Each row below holds a small network's activations on one input, seen along a few directions.
In each table, some parts of the input vary, and every possible input appears once, in random order.
Descriptions start from the smaller parts, as in this example, which fits no table here: one of 2 separate values, together with either a single point or one of 9 places along a line or (one of 4 places along a line, together with one of 8 places around a ring).
Shared parts are said once, and a part with two or three values counts as separate values.
In the rows, zero is written as 128.

Other details of the inputs vary at random and push rows far along two fixed directions, the same in every table; ignore that.
To show where, the next rows are all for the same input, with only those details redrawn:
[144 143 134 159 133 144 125 148 107 105 101 132  90]
[138 140 132 150 132 133 124 148 110 110 110 133 105]
[110 125 126  80 121  68 121 153 124 146 167 135 196]
[142 141 135 149 131 137 123 152 109 111 107 130  98]
[ 97 120  99 109  93  74 106 140 116 130 168 153 218]
[119 131 117 133 113 107 116 143 115 120 137 142 158]
[138 137 116 181 117 151 115 140 101  95  98 143 102]
[136 138 126 159 125 138 122 146 107 107 109 138 107]

Rows:
r1: [120 121  86 175  89 121 103 126 108  97 131 150 162]
r2: [124 116 140  79 136  67 116 139 153 156 136 120 150]
r3: [153 132 163  91 153 130 155 132 147 138 123  95  79]
r4: [137 134 129 152 138 161 137 104 129 137 121 124  94]
r5: [157 131 168  75 169 130 158 136 148 135 126  92  73]
r6: [152 140 164 104 174 143 158 121 133 150 118 102  74]
r7: [143 134 166  94 168 132 149 130 152 158 141 104  88]
r8: [ 95 122 104 148 102 152 122 102 113 126 131 154 177]
r9: [139 127 108 175 136 182 135  96 113 105 103 138  94]
r10: [128 141 147 129 144 156 140 121 137 140 119 121  99]
r11: [131 136 137 154 131 165 136 122 133 127 120 129 100]
r12: [141 121 125 150 115 156 130 121 145 109 125 118  99]
r13: [142 144 146 134 141 125 129 157 116 117 115 124  98]
r14: [126 123 152  76 142 109 140 132 158 158 161 111 134]
r15: [130 119  99 183  97 175 121 100 129  97 106 131 107]
r16: [103 120  94 156  97 150 121  96 113 122 130 147 172]
r17: [113 110  86 148 103 147 124  99 120 109 135 144 168]
r18: [107 137 111 188 111 185 125 107 120 118 108 151 127]
r19: [136 128 133 132 137 156 141 113 126 124 116 114  96]
r20: [ 91 120  86 191  82 171 113 103 115 112 132 164 174]
r21: [141 126 137 129 147 113 120 123 135 138 101 125  97]
r22: [138 144 181  80 179 105 131 161 144 162 100 115  90]
r23: [108 127 128 114 137 143 142 120 126 141 140 140 163]
r24: [121 105 122  77 115  55 111 138 157 147 147 119 179]
r25: [159 121 124 137 119 112 124 146 126  94 124 109 100]
r26: [ 97 117 105 107 114 120 130 106 127 142 161 144 206]
r27: [134 130 151 117 148 111 116 140 138 145 102 124 104]
r28: [135 125 135  82 137  68 129 139 132 146 163 118 150]
r29: [139 123 138  76 133  71 128 152 138 136 160 109 145]
r30: [104 114 112  91 108 103 127 114 145 157 171 124 192]
The inputs of r14 and r7 match in every part but one. If r30 is changed in the same way as r14 into r7, which row does it become? -> r4
What is each input in this table made of? -> one of 5 places along a line, together with either one of 2 separate values or one of 4 places along a line
Change only the place on the line of 5 in r17. List by row number the other rows that result. -> r5, r9, r23, r26

Rows:
r31: [111 122 111 108 104  90 110 145 130 127 152 137 179]
r32: [108 101  96 111  99 112 122 104 135 124 142 136 189]
r33: [103 122  92 193 108 177 113  83 114 124  97 162 145]
r34: [154 134 151 128 145 128 133 151 139 121 111 108  72]
r35: [158 119 132 137 132 132 126 122 146 117 119 104  68]
r36: [164 151 150 177 155 161 128 152  98  96  68 127  42]
r37: [122 136 181  27 187  91 159 134 159 196 163 106 145]
r38: [109 126 128 131 132 150 128 111 143 140 134 138 141]
r39: [122 135  97 206  87 138  96 149  91  82 106 170 138]
r40: [115 126  90 189  89 191 135 101 107  94 143 145 148]
r41: [150 128 178  17 177  49 151 153 160 180 165  85 126]
r42: [132 147 151 135 150 170 151 118 118 138 111 121  88]
r43: [ 88 123 107 127  93 129 125 107 126 143 162 143 197]
r44: [110 121 104 111 109  88 112 133 118 128 148 142 186]
r45: [147 145 145 132 153 180 165 122 115 123 131 114  87]
r46: [105 100 105 104  95 109 120 116 150 128 151 130 189]
r47: [151 151 159 133 162 113 130 172 104 123  97 124  79]
r48: [152 137 137 139 145 133 132 133 123 113 102 112  79]
r49: [ 85 116 111 122 108 124 115 105 144 160 145 149 194]
r50: [160 129 148 129 143 129 131 139 143 121 112 104  64]
r51: [129 137 133 138 121 112 113 157 117 116 122 137 132]
r52: [140 109 110 122 123 109 120 108 134 125 137 122 128]
The inputs of r37 and r38 match in every part but one. If r36 is changed in the same way as r37 into r38, which row does it become? -> r51
What is each input in this table made of? -> one of 2 separate values, together with either a single point or one of 4 places along a line or one of 6 places along a line
Change only the place on the line of 4 in r49. List by row number the other rows that result. -> r38, r40, r43
Start at r52 and move only the place on the line of 6, one step at a time. The first step leads to r41. Which rows follow, in order? -> r48, r44, r36, r47
